Each row has a name. Each question is about the rows just above it.

-1.20; -8.29; -1.43; 2.03; -0.57; 1.03; 1.39; 0.07; 2.93; 2.38; -2.39; -2.39; -3.47; -0.77; -0.21; -0.69; 6.55; 1.25; 7.99; -4.89; 6.55; -5.12; 5.21; 6.45; 1.05; -0.78; 3.56; -2.12; -1.36; -7.47; 0.33; -6.17; 0.13; -1.06; -0.09; 0.13; -1.82; 4.11 = vir
3.04; -3.50; -0.19; -1.84; 0.59; -8.97; -2.91; -0.87; -0.68; -2.63; -5.61; -5.61; 1.88; 0.23; -1.24; -1.68; 0.88; 0.30; -0.07; -5.50; 0.88; -3.23; 2.54; 5.22; 0.40; 0.16; 6.87; -2.63; 2.01; -3.44; 2.44; 1.14; 2.57; 0.99; -1.84; 2.57; -1.99; -1.25 = saz
-1.31; -1.78; -1.36; -0.71; -0.92; -2.24; -3.23; 0.80; -0.34; 3.57; -0.36; -0.36; -4.30; -3.91; 2.24; -0.28; -0.58; 3.66; 3.66; 0.34; -0.58; -1.78; -2.99; -0.02; 2.84; -2.12; -1.51; 0.68; 2.07; -0.90; -5.12; 0.68; 2.77; -1.67; -0.96; 3.66; 1.39; -0.91 = kupa
6.31; 1.95; 1.69; -0.12; 1.38; 2.17; 0.93; 1.85; -0.23; -5.68; 2.31; 2.31; 1.46; -3.14; -3.29; 0.92; -5.85; -1.61; -0.29; 1.61; -5.85; 3.01; -1.60; -3.47; -4.25; -0.67; 3.91; -1.49; -4.34; 2.37; 3.30; -2.09; 2.85; 2.36; 3.98; 2.85; -1.21; 1.62 = zaf
0.58; 8.93; -3.80; -4.16; 0.57; 0.94; 0.84; 1.57; 1.06; -2.39; -0.32; -0.32; -4.06; -1.01; -2.39; -0.46; -0.15; -2.05; 2.17; 1.56; -0.15; 0.23; 0.31; -5.06; -4.59; -0.02; -4.69; 0.53; -2.10; 2.08; -0.26; 5.44; -3.22; 0.94; 3.04; -3.22; -5.06; -4.17 = zat
-3.58; 2.25; -2.14; 4.62; -2.72; 1.62; 1.41; -0.74; -4.71; -0.39; 1.54; 1.54; 0.15; 2.72; 2.88; 0.30; -1.43; 2.71; -0.20; 2.94; -1.43; 2.76; 0.21; -0.69; 0.62; 3.90; 0.65; 1.66; -2.12; 1.02; -1.93; -4.85; -4.34; -4.83; -0.81; -4.34; -2.23; -0.39 = Bazom
-4.45; -2.24; 2.34; 1.68; -0.91; 0.80; 1.48; 0.05; -3.44; -2.06; -1.17; -1.17; 0.23; 2.07; 2.77; 2.23; -1.92; -4.45; -2.43; -1.17; -1.92; 1.16; 4.90; -5.06; -1.17; 0.43; -2.15; -1.24; -1.03; 0.69; -1.00; -0.80; -5.36; -1.65; 0.61; -5.36; 1.18; 3.16 = Sariz
The row with -4.45; -2.24; 2.34; 1.68; -0.91; 0.80; 1.48; 0.05; -3.44; -2.06; -1.17; -1.17; 0.23; 2.07; 2.77; 2.23; -1.92; -4.45; -2.43; -1.17; -1.92; 1.16; 4.90; -5.06; -1.17; 0.43; -2.15; -1.24; -1.03; 0.69; -1.00; -0.80; -5.36; -1.65; 0.61; -5.36; 1.18; 3.16 is
Sariz
Whose row is -1.31; -1.78; -1.36; -0.71; -0.92; -2.24; -3.23; 0.80; -0.34; 3.57; -0.36; -0.36; -4.30; -3.91; 2.24; -0.28; -0.58; 3.66; 3.66; 0.34; -0.58; -1.78; -2.99; -0.02; 2.84; -2.12; -1.51; 0.68; 2.07; -0.90; -5.12; 0.68; 2.77; -1.67; -0.96; 3.66; 1.39; -0.91?
kupa
-3.58; 2.25; -2.14; 4.62; -2.72; 1.62; 1.41; -0.74; -4.71; -0.39; 1.54; 1.54; 0.15; 2.72; 2.88; 0.30; -1.43; 2.71; -0.20; 2.94; -1.43; 2.76; 0.21; -0.69; 0.62; 3.90; 0.65; 1.66; -2.12; 1.02; -1.93; -4.85; -4.34; -4.83; -0.81; -4.34; -2.23; -0.39 is in which row?
Bazom
Where do -1.20; -8.29; -1.43; 2.03; -0.57; 1.03; 1.39; 0.07; 2.93; 2.38; -2.39; -2.39; -3.47; -0.77; -0.21; -0.69; 6.55; 1.25; 7.99; -4.89; 6.55; -5.12; 5.21; 6.45; 1.05; -0.78; 3.56; -2.12; -1.36; -7.47; 0.33; -6.17; 0.13; -1.06; -0.09; 0.13; -1.82; 4.11 appear?
vir

1.10; 9.43; 1.10; -1.95 -> rifoz
2.77; 8.46; 2.19; -1.91 -> Malo
1.10; 9.43; 1.08; -2.26 -> Netu
2.34; 8.76; 1.99; -2.02 -> Kuveg
2.57; 8.62; 2.09; -1.92 -> bitab
1.37; 9.35; 1.30; -2.17 -> zega
1.87; 9.04; 1.65; -2.10 -> Giva
0.97; 9.55; 1.00; -2.30 -> Pofi
1.64; 9.17; 1.43; 1.64 -> nizud
Repeated in nizud:
1.64
Repeated in rifoz:
1.10
The row with 0.97; 9.55; 1.00; -2.30 is
Pofi

